These are the activations of a small neural network, seen along a few directions. Each row is one input.
Each table varies a few parts of the input and shows all the possible inputs, shuffled.
A made-up example of a description, with smaller parts first: ring(8) and (point or ring(9) or (values(3) and line(4))).
Shared parts are said once, and a part with two or three values counts as separate values.

Other details of the inputs vary at random and push rows far along three fixed directions, the same in every table; ignore that.

Rows:
R1: [-21   6  28  17   8  14  13 -34  -8  20  24]
R2: [ 24  -5  15  -2  -9  -9  -8  38 -14 -12   4]
R3: [-33  17 -12  -1   2   2   8 -30  21  -2 -22]
R4: [ 29  -8   3   2 -16  -6 -17  30 -10  -6   9]
R5: [-25  15 -13 -12  -5   0   8 -36  16   2 -24]
R6: [ 19  34   1  31  -7   9  17  -3 -41   5   3]
R7: [ -2 -36  17 -13  20   6   2   5   3   6  11]
R8: [ -1 -31  13  -9  11   6  -1   8  12  25  13]
R9: [ 13 -31  -6  -3  28  13  20   6   4  18   9]
R10: [-10 -18 -29 -30   9 -12  -8   6  43  -3 -22]
R11: [-31  16  -6 -14   6  -3  13 -32  10  -8 -27]
R12: [ 32  -9   3   4 -15  -7 -17  28 -10  -6   5]
R13: [-29  19 -13  -3   7  -4   7 -35  23  -8 -11]
R14: [-25  26 -30 -17  10  12  22 -26  11  -1  -7]
R15: [ -4 -34  10   0  16  11  -2   7  14  12  16]
R16: [-34  22 -13  -8   4  -2   5 -32  23  -9  -2]
R17: [ -1 -35  10   2  18  10  -2   5  14  12  12]
R18: [-12  50 -16   3 -28  -8  -9   5   4 -24 -16]
R19: [ 27  -8  10   2  -4  -9 -13  33 -16 -16   2]
R20: [  8 -39   9  -6  12   6  -1  -3   9  17   5]
R21: [ 14  13 -31 -12 -13 -31 -17  36  31 -37 -14]
R22: [  7  25  16  22 -19   2  -7 -10 -43  -4   9]
R23: [  8  29  13  27 -18   5 -14  -8 -36   4  10]
R24: [-20   2  20  12   7  21   1 -36 -17  26  18]
R25: [-10 -15 -22 -40  -2  -9  -1   9  45  -4 -16]
R26: [ 15   9 -27 -22 -10 -28 -15  37  17 -40 -31]
R27: [  3 -36   9  -1  15   2   1   3  10  24   2]
R28: [ 24 -10   4   1 -13 -11 -14  33 -16 -11   9]
R29: [ 28 -12   3   6 -10 -13 -12  29 -16 -10   0]
R30: [ 11 -29  -6  -6  27  15  18   7   4  18  14]
R31: [  0 -37   9   5  19   8  -1   4  13  13   7]
R32: [ -4  48 -17  12 -21 -22  -3  -4   5 -27 -20]
R33: [ 15  39   4  22 -11  14  15   2 -39   5  14]
R34: [-18  -5  24  14   6  12  15 -39 -24  22   4]
R35: [  4  28  21  18 -24   2  -2  -5 -41   0  10]
Description of these inputs: line(5) and (point or line(6)).
Changing only the line(5) part turns R9 into R6. The same change can be made to R20. Which row results?
> R5
A walk changes only the line(5) part. It starts at R3 and steps to R31. List the rest of the walk in order.
> R17, R15, R18
Which other rows agree with R24 in the line(5) part? List them by row number.
> R4, R7, R14, R15, R16, R28

Rows:
R36: [ -7  11   1  14   5   4   8 -16  -6   6   5]
R37: [ 17  21 -15   5 -17 -11 -10  28 -10 -21 -14]
R38: [ -2 -21 -10 -24   7  -1   8   4  14   4   0]
R39: [-13 -13  -5 -25   1 -15  -1   5  24  -3 -13]
R40: [-13  15  -3   3 -11   2  -8 -22   4  -2 -11]
R41: [ 34 -32   0   0   5  -4 -10  50   4   1   9]
R42: [ -8   3  10   7  -6   6  -6 -23  -9   6  -5]
R43: [  0  -8  22  14  11  19   8 -14 -24  20  15]
R44: [  4  -6  21  23  11  12  13 -18 -15  19  20]
R45: [ -1 -12  23  22   2  10  -5 -22 -15  22  17]
R46: [ -2 -38  14  -2  19   3  -5   4  14   9  21]
R47: [ -7  20  -4   1  -2   1  10 -18   0  -7 -11]
R48: [-14  19 -10   9   0   2   4 -14  -2   1  -2]
R49: [-19  20   5   5  -9  -5  -1 -14   4   2  -1]
R50: [ 29   3   4  16 -15  -2  -6  27 -19   0  19]
R51: [ 29  -8  13  19  -4  -3  -5  27 -34   2  10]
R52: [ -6 -19 -13 -22   1 -12  -9  -3  22  -3 -17]
R53: [ -2 -39  18  -4  18   7  -4   5  13   7  17]
R54: [-10  25 -11  -1  -2   3   2 -15   2   1   1]
R55: [ -1  -2  17  15   8  13  11 -16 -19  12   7]
R56: [  3 -34   4  -1  22   7   5   7  10  20  16]
R57: [ -5 -11 -18 -26   2   0   6   5  24  -4  -8]
R58: [ -5  -7 -21 -31   8  -7   2   5  22  -4 -12]
R59: [ 22  25 -11   3 -18  -7 -11  28  -7 -16  -4]
R60: [-13  18  -7   7  -1   7   5 -13  -3  -1  -7]
R61: [-10  23  -7  -7  -3   6   3 -15  -3  -1  -7]
R62: [-19  20   5   1 -11  -1  -1 -13   5  -2  -8]
R63: [-14   8  17   4  -6   3   2 -14  -7   6  -2]
R64: [  2 -31   1 -13  18   3   5   6   5  13   4]
R65: [ 29   2   7  14 -16   3  -5  28 -20  -2  15]
R66: [ 20  20 -14   3 -16 -18  -6  24 -12 -23 -13]
R67: [ -2 -12 -15 -21  10 -11   9   1  23  -7 -14]
R68: [-17  14   4  -3  -3  -2  -5 -20  -7 -12  -2]
R69: [ 21  21 -11  11 -16 -11  -7  26  -6 -20  -9]
R70: [-13 -12 -10 -24   6  -8  -7   4  29 -17 -10]
R71: [ -7  19  -2   6  -1   4  10 -17   1  -4  -6]
Changing only one part turns R51 into R48. The same change can be made to R52. Which row results?
> R45
What do these inputs look like to the network?
> line(4) and (values(3) or line(6))
Change only the line(6) part in R65. List by row number the other rows that result.
> R41, R59, R60, R69, R71
A walk changes only the line(6) part. It starts at R47 and steps to R55. List the rest of the walk in order.
> R37, R43, R61, R57
Change only the values(3) part in R68. List by row number the other rows that result.
> R39, R52

Rows:
R72: [  5  15   4  17  -4   6   4  -6 -10   8  14]
R73: [ -2   9  14  18  -4   1   0  -6 -13  -3   4]
R74: [  8   2  17  18  -7   5 -13   5 -17   7  12]
R75: [ -7 -33  15  -4  22  23  15 -21  -7  25  15]
R76: [  5 -47   6 -18  12  -2   0  14  19   8   0]
R77: [ 31 -10  -6   2   0 -14  -7  42   3 -17  -4]
R78: [-14  22 -12  -4  -7  -8 -10  -3  18 -18  -8]
R79: [  4 -49  -9 -29  24  -1   5  18  21   6   2]
R80: [ -9  24   1   2  -8  10   7 -17  -9   4   4]
R81: [-11  17 -14 -15 -10  -8   2  -9   8 -14 -23]
R82: [-10  20 -15  -6  -5 -11   3  -2  14 -19 -20]
R83: [-12  18 -12 -14 -13  -5 -11  -7  13 -14 -12]
R84: [-36 -10  12 -13  16  14   6 -41  11  17   6]
R85: [ 12   6  13  10  -5   5   2   8 -22   7  17]
R86: [ 33 -12 -18  -5  -7 -13 -10  54   8 -10  -3]
R87: [ -8  21   1   8  -1   7   5 -21 -14   4  -9]
R88: [  8 -44   0 -25  23  -4   5  14  17   7  -2]
R89: [  3 -48  -9 -31  23  -2   7  21  28   9   5]
R90: [-16 -35  23  -7  20  10  10 -22  -1  22  11]
R91: [ 16   5   6  21  -3   5   2   5 -18   8  16]
R92: [ 24 -14  -3   0 -11 -15 -20  42   6 -10  -2]
R93: [ 29  -7 -11  -2  -8 -10 -10  48   7  -5   3]
R94: [  1  13   4  17   3   8   5  -6 -18  -3   8]
R95: [ 15   3  11  11  -7  10   2   6 -24   6  12]
R96: [-10  26 -19  -6  -4  -5   4   2  17 -14  -6]
R97: [ 11   2  15  22  -7   1 -12   2 -13   5  17]
R98: [ 12  -1  15  23  -7  -2  -5   1 -17   5   9]
R99: [ -7  20 -30  -7  -3  -7   2  -6  14 -14 -15]
R100: [ -2   8  12  15  -8   3  -3  -7 -17   5  -1]
R101: [ -4  20 -22  -6  -3  -9   1  -8  13 -12 -19]
R102: [ 12   6  11  21   1   7   4   9 -18   2  16]
R103: [-13  16   6   2 -12   4  -4 -20  -8  -3  -3]
R104: [-36 -12  -7 -30  18   1  16 -34  24   6 -16]
R105: [-13  18 -18  -5 -10 -12  -8  -9  19 -14 -13]
R106: [  2  12   1  14  -1  10   3  -7 -22   6   3]
R107: [ -6  20 -18 -16  -6  -5   1  -8   7 -15 -22]
R108: [ 16   0  13  22  -5  -1   0   2 -19   6   6]
R109: [-29 -25  20  -9  18  13   8 -35   5  21  10]
R110: [-15  20 -14  -5  -8 -11  -7  -3  18 -21 -13]
R111: [ 13   0  15  18  -5   2   0   5 -23   8   2]
What do these inputs look like to the network?
> line(5) and line(8)
Changing only the line(5) part turns R109 into R105. The same change can be made to R88. Which row results?
> R101

Rows:
R112: [-13  -9  -5  -5  11   3   9 -10  25   6  -3]
R113: [ 22  -2   1   9 -12  -9 -10  21  -9  -8  -4]
R114: [-15  -8  -5 -15   6   1   3 -12  13   5  -7]
R115: [-15 -12  -3 -18  11   1   4 -11  15   6  -6]
R116: [ -2  21 -14  -3 -11  -8  -3  11  11 -10  -7]
R117: [ -8  -3  -6 -18   2  -1  -1  -5  13  -3  -7]
R118: [-20  -1  11  -5   6  11   9 -25  -4   7   5]
R119: [ -5  31  -5  10 -12   5  -6  -6  -9  -9   2]
R120: [-20  12  36  29   5  22  14 -46 -42  21  18]
R121: [ 16 -29   9   2   6  -1  -3  13   1   6   3]
R122: [ 24   5  -3  12 -12 -12  -8  35  -1  -9   2]
R123: [ -3  13 -12  -9  -7 -11  -5   2   6 -13 -16]
R124: [ 12 -24   7   8  11   0   0  11   2  12  17]
R125: [  0 -16  -8 -11   3  -7  -3   8  14   1  -9]
R126: [ -4  40   6  25 -15   5  -1 -20 -29   0  11]
R127: [-17 -14   3 -12  15   2   7 -16  11   7  -4]
R128: [ 11 -28  12   3   8   1  -2  10  -4  12   6]
R129: [ 12 -10  17  23   7  11  -2   3 -14   9  17]
R130: [-13 -15   3 -10  14   4   7 -18  13   7  -6]
R131: [ 28   1  -2   2 -20 -10 -16  34 -12 -11   0]
R132: [ -1  38   7  30 -13   4   1 -23 -27  -3   8]
R133: [-10  -4 -10 -15   0  -3  -1  -4  13   1 -10]
R134: [ -7  42 -55 -27   1  -2  25  -4  12 -20 -33]
R135: [-12   5 -13  -4   5   0  -1  -3  17  -4  -6]
R136: [ 23   6   4   7 -16 -12 -11  32 -18 -15   2]
R137: [ -4  28   2   2 -14   0  -3  -9 -15 -11  -4]
R138: [  6 -25   8   5  13   8  -2  12   3  13  16]
R139: [ 11 -29  11  -1  11  -2   0  11   3   4   4]
R140: [-13  13   3   3  -2  10   7 -16   2   7   6]
R141: [ 21   0   2   1 -14  -6 -12  23 -10  -7   1]
R142: [  8 -28  19   1  11   5   1   7  -9  13  14]
R143: [ -1  13 -11  -4  -9 -12  -3   5   5 -21 -15]
R144: [-13  -9  -9 -13  10   3   5 -12  22   6   6]
What do these inputs look like to the network?
> point or (line(4) and (values(3) or line(5)))
Change only the values(3) part in R116. List by row number the other rows that result.
> R126, R138
Change only the values(3) part in R144. List by row number the other rows that result.
> R119, R140
Change only the line(5) part in R123. List by row number the other rows that result.
> R120, R125, R127, R128
